These are the activations of a small neural network, seen along a few directions. Each row is one input.
Each table varies a few parts of the input and shows all the possible inputs, shuffled.
A made-up example of a description, with smaller parts first: one of 8 places around a ring, together with either a single point or (one of 2 separate values, together with one of 4 places along a line) or one of 9 places around a ring.
Shared parts are said once, and a part with two or three values counts as separate values.

Other details of the inputs vary at random and push rows far along three fixed directions, the same in every table; ignore that.
These rows show it; all are for the same input, with only those details redrawn:
16.8 22.2 15.5 26.7 -21.1 -5.1 17.7 -3.0 7.6 -22.2 35.6
13.1 -41.7 -11.0 -8.0 -18.0 -22.5 -5.3 15.6 21.3 -38.3 1.1
11.6 -48.9 -15.1 -29.7 -10.5 -7.6 -11.9 8.1 7.8 -6.6 -11.5
19.6 18.9 -11.1 36.7 12.2 -0.1 50.2 23.2 6.3 -7.9 0.1
13.8 -39.4 -19.0 -9.3 -4.4 -13.9 5.6 20.0 14.8 -20.8 -12.3
12.8 -10.8 2.7 -22.6 -11.0 13.8 -4.6 -12.3 -10.5 24.4 6.7

A family of inputs:
row 1: -14.5 18.6 26.3 -14.1 -21.1 -37.8 -29.3 1.3 -31.2 37.4 -36.9
row 2: -0.3 19.8 -18.7 44.4 49.1 25.7 58.1 33.4 -13.5 9.3 -40.1
row 3: -17.6 26.6 1.9 10.4 -15.3 1.7 0.6 -16.1 18.0 -25.8 18.8
row 4: -0.6 15.2 -8.5 -5.0 7.3 28.6 15.5 5.6 -22.6 25.2 3.0
row 5: -6.1 -1.4 -1.3 -15.0 16.2 17.8 -31.8 -10.9 -13.6 16.1 8.6
row 6: 7.3 29.3 22.7 27.5 -24.3 -16.4 17.1 -27.7 13.0 -41.9 39.8
row 7: -5.7 -35.4 -11.3 -8.1 -16.9 -19.9 -12.6 21.5 41.8 -32.4 3.2
row 8: -14.2 -28.8 -19.4 -12.4 4.0 -16.9 3.2 5.0 36.1 -21.8 -18.2
row 9: -6.0 -45.8 -17.7 -14.9 13.7 -11.2 -34.7 3.9 25.3 -0.8 -13.3
row 10: 10.0 -36.2 -31.0 6.0 15.6 -11.6 -16.5 13.2 2.7 -29.2 -19.7
row 11: -16.1 68.0 32.5 28.8 -44.8 -74.3 1.2 -2.9 -5.0 -28.8 14.9
row 12: 3.5 -41.5 -5.8 4.8 -11.6 -11.3 -17.4 10.5 12.2 -52.7 -19.2
row 13: -1.0 -8.1 7.9 -15.4 19.5 9.3 -25.0 -13.7 -4.5 24.9 11.7
row 14: -8.7 23.3 2.8 14.6 -23.5 7.1 -4.3 4.3 17.3 -19.8 28.3
row 15: -14.0 22.7 19.7 -32.5 -17.4 29.8 -18.3 -51.3 -31.2 27.3 27.6
row 16: 12.9 -52.4 -17.0 -14.6 11.6 -14.5 -28.0 -2.0 5.4 -8.1 -14.6
row 17: 7.2 8.2 42.0 -15.0 -17.9 30.8 -23.9 -49.3 -24.5 37.8 18.2
row 18: -3.0 8.3 38.5 -9.1 -4.8 28.6 -12.0 -34.0 -21.3 35.3 17.0
row 19: -12.8 41.0 19.3 20.6 -17.9 -6.3 7.3 -14.6 13.0 -49.8 42.9
row 20: -3.0 25.8 45.3 36.0 -13.5 -5.4 2.2 -7.0 20.1 -38.5 39.9
row 21: -4.3 21.1 -6.1 -9.8 11.7 30.5 11.9 10.2 -13.9 25.4 3.3
row 22: 0.6 14.4 2.9 -9.9 14.9 21.9 18.8 7.5 -4.9 34.1 6.6
row 23: 0.2 -49.7 -11.5 -32.2 -5.8 -7.9 -11.7 13.7 8.3 -6.0 -5.0
row 24: -12.9 -43.2 -3.6 -23.7 4.6 4.7 -27.3 13.3 8.4 -21.6 -24.3
row 25: 15.7 27.1 -36.5 34.3 34.8 23.3 63.3 35.9 -14.1 14.4 -29.6
row 26: -7.1 27.3 38.8 43.1 -21.1 -3.8 -1.2 -11.5 30.8 -32.1 34.8
row 27: -14.1 -15.5 -12.0 2.4 13.0 17.6 -4.8 12.7 11.2 1.6 -32.5
row 28: 0.0 -11.4 -25.4 -14.7 8.4 7.3 11.5 -7.0 -8.8 -4.7 -25.4
row 29: -8.3 -13.2 -28.0 4.1 25.1 8.3 -16.5 10.4 8.7 6.2 -18.8
row 30: 1.3 -7.2 12.3 -26.2 14.8 24.0 -29.5 -34.7 -28.5 55.1 13.7
row 31: -6.6 26.2 10.1 -28.5 -29.4 -41.4 -23.8 11.8 -28.8 41.4 -22.9
row 32: -3.2 30.0 -22.5 23.1 55.4 11.1 72.6 22.8 5.1 17.9 -28.3
row 33: 0.3 12.5 -9.6 9.4 28.5 22.7 -1.5 -6.0 -25.9 25.6 1.1
row 34: -4.5 57.0 24.3 38.5 -20.0 -67.6 -17.8 7.4 -13.8 -7.5 7.6
row 35: -9.1 -1.3 12.3 -44.0 1.0 24.5 -7.2 -43.2 -24.2 48.4 6.5
row 36: 21.0 20.8 -27.2 33.8 38.0 15.1 69.9 32.8 -5.1 23.5 -26.1
Describe the family of inputs behind these rows.
> one of 4 separate values, together with either a single point or (one of 2 separate values, together with one of 4 places along a line)
Changing only the choice among 4 separate values turns row 11 into row 34. The same change can be made to row 19. Which row results?
> row 5
Which other rows does row 2 become when the choice among 4 separate values takes its other values? List them by row number.
> row 4, row 15, row 33
Which other rows does row 29 become when the choice among 2 separate values takes its other values? List them by row number.
> row 9
A walk changes only the place on the line of 4. It starts at row 14 and steps to row 21. List the rest of the walk in order.
> row 4, row 25
